A small network was shown many inputs. Here are its activations along a few directions, one row for each input.
Each table varies a few parts of the input and shows all the possible inputs, shuffled.
Descriptions start from the smaller parts, as in this example, which fits no table here: ring(8) and (point or (values(2) and line(4)) or ring(11)).
Shared parts are said once, and a part with two or three values counts as separate values.
(in the rows, 128 means zero)

Other details of the inputs vary at random and push rows far along two fixed directions, the same in every table; ignore that.

Rows:
row 1: [142 108 125 144 160 133 176 155 100 165 136 136 125 118 125 114]
row 2: [134 130 136 128 122 101 123 124 144  92 149 153 149 111 139 129]
row 3: [116 118 131 141 132 140 130 145 118 147 131 110 121 139 122 121]
row 4: [122 146 151 133 105 104 125 122 140  97 137 133 150 121 139 133]
row 5: [119 128 123 145 141 133 135 148 127 150 135 130 122 134 128 108]
row 6: [125 128 141 136 118 114 124 115 136  97 122 135 134 137 144 152]
row 7: [117 146 151 138 111 112 133 118 133  86 135 137 143 129 139 132]
row 8: [133 136 141 127 109 104 125 123 139  92 145 144 150 116 142 123]
row 9: [120 141 112 129 127 112 116 130 147  84 158 139 135 120 137 124]
row 10: [110 143 124 122 110 121 102 118 143  84 149 142 145 123 145 122]
row 11: [124 130 143 149 107 111 119 121 153  99 137 134 144 137 142 145]
row 12: [120 127 118 133 145 154 149 153  96 189 120 105 120 127 118 119]
row 13: [168 111  82  27 128 159  82  56 106 147  22 127  73 115  72 152]
row 14: [119 116 122 153 147 147 146 161 107 184 135 107 123 135 139 132]
row 15: [120 130 153 129 107 104 122 123 142  97 143 129 146 131 142 140]
row 16: [148 112 124 133 154 154 160 149 104 181 124 115 124 122 119 102]
row 17: [111 134 134 153 115 119 100 126 147  95 139 128 137 140 144 136]
row 18: [115 130 122 139 128 116 107 126 148  88 149 147 140 121 133 115]
row 19: [148 113 120 120 155 144 137 131 121 151 120 133 125 118 116 118]
row 20: [130 127 138 140 141 124 160 143 118 142 133 140 124 131 135 121]
row 21: [123 117 146 141 132 128 158 141 113 139 134 120 129 137 133 131]
row 22: [137 125 127 122 118 113 116 111 149  91 133 156 139 118 121 132]
row 23: [136 121 133 138 136 128 162 140 108 135 135 135 132 123 133 113]
row 24: [134 117 120 140 149 128 141 135 126 150 149 128 128 112 130 111]
row 25: [119 134 152 130 112 122 105 115 152  84 145 128 144 139 139 135]
row 26: [120 151 150 134 111 123 107 112 149  83 139 132 149 130 136 128]
row 27: [134 125 134 143 132 126 153 144 132 152 135 138 127 130 126 118]
row 28: [137 126 136 128 135 118 149 142 123 154 127 136 127 123 132 124]
row 29: [125 125 115 123 135 139 138 143 112 151 128 101 112 141 119 133]
row 30: [119 128 149 138 103 113 123 121 150  95 144 131 143 137 133 137]
row 31: [135 118 137 141 131 119 143 140 122 154 122 119 133 128 140 142]
row 32: [120 131 124 142 135 143 135 142 110 156 119 112 123 131 115 113]
row 33: [158 126  73  27 132 156  86  77 111 145  24 129  63 133  73 162]
row 34: [110 136 120 123 123 118 101 121 150  84 152 151 143 116 142 128]
row 35: [105 148 129 124 116 117 100 122 152  92 148 148 138 132 146 130]
row 36: [148 123 105  24 100 140  44  33 136  89  32 130  82 132  81 181]
row 37: [124 131 134 138 118 118 104 110 145 111 134 122 130 132 143 145]
row 38: [132 132 106 128 135 135 143 145 115 140 139 116 122 126 126 112]
row 39: [141 110 131 148 154 153 151 151 111 186 117 105 120 134 129 129]
row 40: [130 139 139 123 127 125 113 118 150 105 132 144 133 132 135 125]
row 41: [144 112 126 145 138 138 171 154 109 174 134 124 130 121 119 105]
row 42: [128 116 115 148 148 146 154 158 104 173 134 115 124 124 122  94]
row 43: [142 119  96 106 142 149 125 128 106 168  85 102  95 139 109 152]
row 44: [130 128 127 134 141 128 137 133 128 158 137 125 119 126 131 116]
row 45: [115 151 142 135 106 112 104 105 148  89 145 126 141 125 138 129]
row 46: [120 146 147 137  97 111 118 113 151  85 136 138 147 128 129 133]
row 47: [129 134 111 137 146 147 161 158  97 182 125  95 115 132 114 118]
row 48: [111 121 129 131 132 142 130 144 115 152 138 112 125 136 131 131]
Each input here is: line(6) and line(8).
The inputs of row 20 and row 6 match in every part but the line(6) part. If row 28 is changed in the same way as row 20 into row 6, which row does it become?
> row 31
The inputs of row 33 and row 43 match in every part but the line(6) part. If row 40 is changed in the same way as row 33 into row 43, which row does it become?
> row 39
Which other rows does row 34 become when the line(8) part takes its other values? List them by row number.
> row 1, row 2, row 9, row 18, row 19, row 22, row 24

Rows:
row 49: [152 124 101  67 127 137  95  86 128 118  82 147 110 107  96 129]
row 50: [127 128 144 149 128 135 148 145 118 165 122 109 124 138 129 130]
row 51: [123 134 154 157 125 104 159 145 135 109 163 148 155 126 150 117]
row 52: [125 131 146 124 107 125 114 108 135  94 114 130 134 136 125 140]
row 53: [140 111  92  91 145 140  85 101 136 128  89 140 104 129 114 149]
row 54: [114 149 122 116 110 129  92 110 145  98 125 129 123 135 125 132]
row 55: [140 119 103 111 155 147 157 144 102 174 109 134 109 116 108 109]
row 56: [104 155 136 123  94 112  77  97 162  35 149 146 148 134 136 128]
row 57: [136 113 120 104 134 153 132 125  95 186  76  94  99 137 109 154]
row 58: [126 101 145 193 159 123 172 180 128 180 175 121 142 133 160 121]
row 59: [121 147 119 120 113 112 111 118 143  78 146 138 135 124 132 124]
row 60: [128 137 165 156 110  96 133 125 157  79 176 151 167 115 156 117]
row 61: [127 122  98  99 143 160 121 130  97 182  93  95  97 133 106 136]
row 62: [128 122 147 182 141 119 196 179 109 168 173 111 146 128 147 108]
The inputs of row 60 and row 49 match in every part but one. If row 52 is changed in the same way as row 60 into row 49, which row does it become?
> row 56
What do these inputs look like to the network?
> values(2) and (point or line(6))
Which other rows does row 51 become when the values(2) part takes its other values? List them by row number.
> row 55

Rows:
row 63: [141 112 118 118 140 139 131 125 119 147 110 130 117 123 115 126]
row 64: [127 133 140 124 117 115 115 113 143  96 131 144 140 124 135 133]
row 65: [131 128 121 116 127 126 128 122 125 115 121 138 125 125 123 128]
row 66: [118 130 129 143 128 125 133 141 128 129 150 117 135 130 140 126]
row 67: [121 136 117 125 129 130 125 133 126 129 128 126 121 132 126 126]
row 68: [118 140 137 150 121 107 128 136 147  93 174 138 152 122 151 116]
row 69: [140 114 128 140 146 134 165 151 107 175 130 116 125 121 126 120]
row 70: [124 133 118 125 128 129 121 130 129 133 131 119 123 128 128 128]
row 71: [140 122 114 114 136 135 121 120 129 137 112 135 117 123 115 124]
row 72: [120 128 125 146 142 137 140 151 121 161 143 118 127 128 133 114]
row 73: [125 129 134 128 118 125 109 114 140 109 121 127 129 136 130 142]
row 74: [114 138 131 146 122 118 124 137 139 111 160 122 141 130 145 125]
row 75: [133 116 133 145 140 130 146 143 124 145 139 128 133 125 130 118]
row 76: [136 120 133 130 129 126 130 124 132 127 123 133 130 126 126 130]
row 77: [132 123 141 142 136 126 151 141 124 151 135 130 134 125 133 120]
row 78: [122 132 133 155 138 123 144 151 133 137 163 135 143 121 142 104]
row 79: [129 132 110  97 125 136 109 112 123 121  98 128 109 133 112 141]
row 80: [120 145 148 144 110 122 134 128 136 101 154 128 152 123 131 103]
row 81: [116 135 144 160 125 119 152 153 127 134 153 120 139 138 145 123]
row 82: [137 129 111 110 135 133 132 126 120 137 111 135 115 123 114 123]
row 83: [122 132 121 118 124 130 120 124 125 117 120 127 122 134 125 135]
row 84: [133 127 117  95 118 131 102 102 127 115  97 124 115 131 116 151]
row 85: [120 138 143 128 112 118 109 113 144 103 127 133 135 135 137 141]
row 86: [141 119 120 110 132 132 131 121 118 139 110 128 120 121 118 133]
row 87: [131 124 126 117 130 129 121 119 129 121 122 139 128 121 126 127]
row 88: [125 131 126 144 137 124 149 148 124 132 150 133 134 125 134 112]
row 89: [129 130 139 146 129 119 156 144 124 134 142 132 136 128 135 121]
row 90: [135 127 138 124 119 118 118 111 143 108 121 140 132 128 128 136]
row 91: [131 128 126  98 118 133 100 100 131 117  92 129 116 132 118 150]
row 92: [129 131 128 118 121 120 124 119 131 102 124 141 130 126 127 132]
row 93: [129 137 123 125 123 117 118 121 140 106 142 138 135 121 133 123]
row 94: [111 134 138 148 124 122 123 136 138 112 157 128 143 131 146 124]
row 95: [137 103 130 163 168 149 193 182  91 219 144 110 126 120 128  99]
row 96: [135 126 127 115 124 131 126 120 122 143 106 116 117 133 121 144]
row 97: [109 142 146 158 115 110 133 141 141  97 163 129 148 138 152 128]
row 98: [130 124 119 116 132 138 133 130 112 144 107 120 114 134 117 136]
row 99: [129 122 124 115 131 139 120 122 120 141 108 122 118 131 121 137]
row 100: [120 131 134 131 116 122 105 115 144  97 132 131 134 135 134 140]
row 101: [127 140 128  97 107 141 101  96 123 113  93 117 119 131 103 130]
row 102: [109 141 137 161 121 115 117 138 152 100 170 130 147 133 149 119]
row 103: [114 131 137 154 124 122 122 136 142 110 157 126 142 134 145 125]
row 104: [136 125 119 106 132 133 116 114 128 127 111 139 120 121 118 127]
row 105: [143 118 118 108 136 138 143 125 108 152  95 129 111 125 110 133]
row 106: [126 131 131 123 118 123 119 120 131 118 124 121 128 132 131 142]
row 107: [128 131 129 127 122 119 109 116 147  94 138 144 136 125 132 126]
row 108: [128 121 118 124 143 146 134 138 114 165 117 117 115 128 121 124]
row 109: [135 121 130 122 127 136 122 118 126 143 103 120 116 136 119 142]
row 110: [148 111 124 127 147 140 165 145 101 190 110 114 115 122 116 125]
row 111: [125 126 122 131 132 135 118 128 132 130 129 123 124 132 127 129]
row 112: [142 122 114  95 127 132 115 107 123 123 100 133 115 120 113 138]
The inputs of row 85 and row 77 match in every part but one. If row 101 is changed in the same way as row 85 into row 77, which row does it become?
> row 80
The inputs of row 72 and row 78 match in every part but one. If row 84 is changed in the same way as row 72 into row 78, which row does it become?
> row 86
What do these inputs look like to the network?
> values(2) and (point or (line(4) and line(6)))
Which other rows does row 73 become when the line(6) part takes its other values? List them by row number.
> row 100, row 102, row 103, row 109, row 111
Which other rows does row 83 become when the line(4) part takes its other values? List them by row number.
> row 66, row 94, row 103
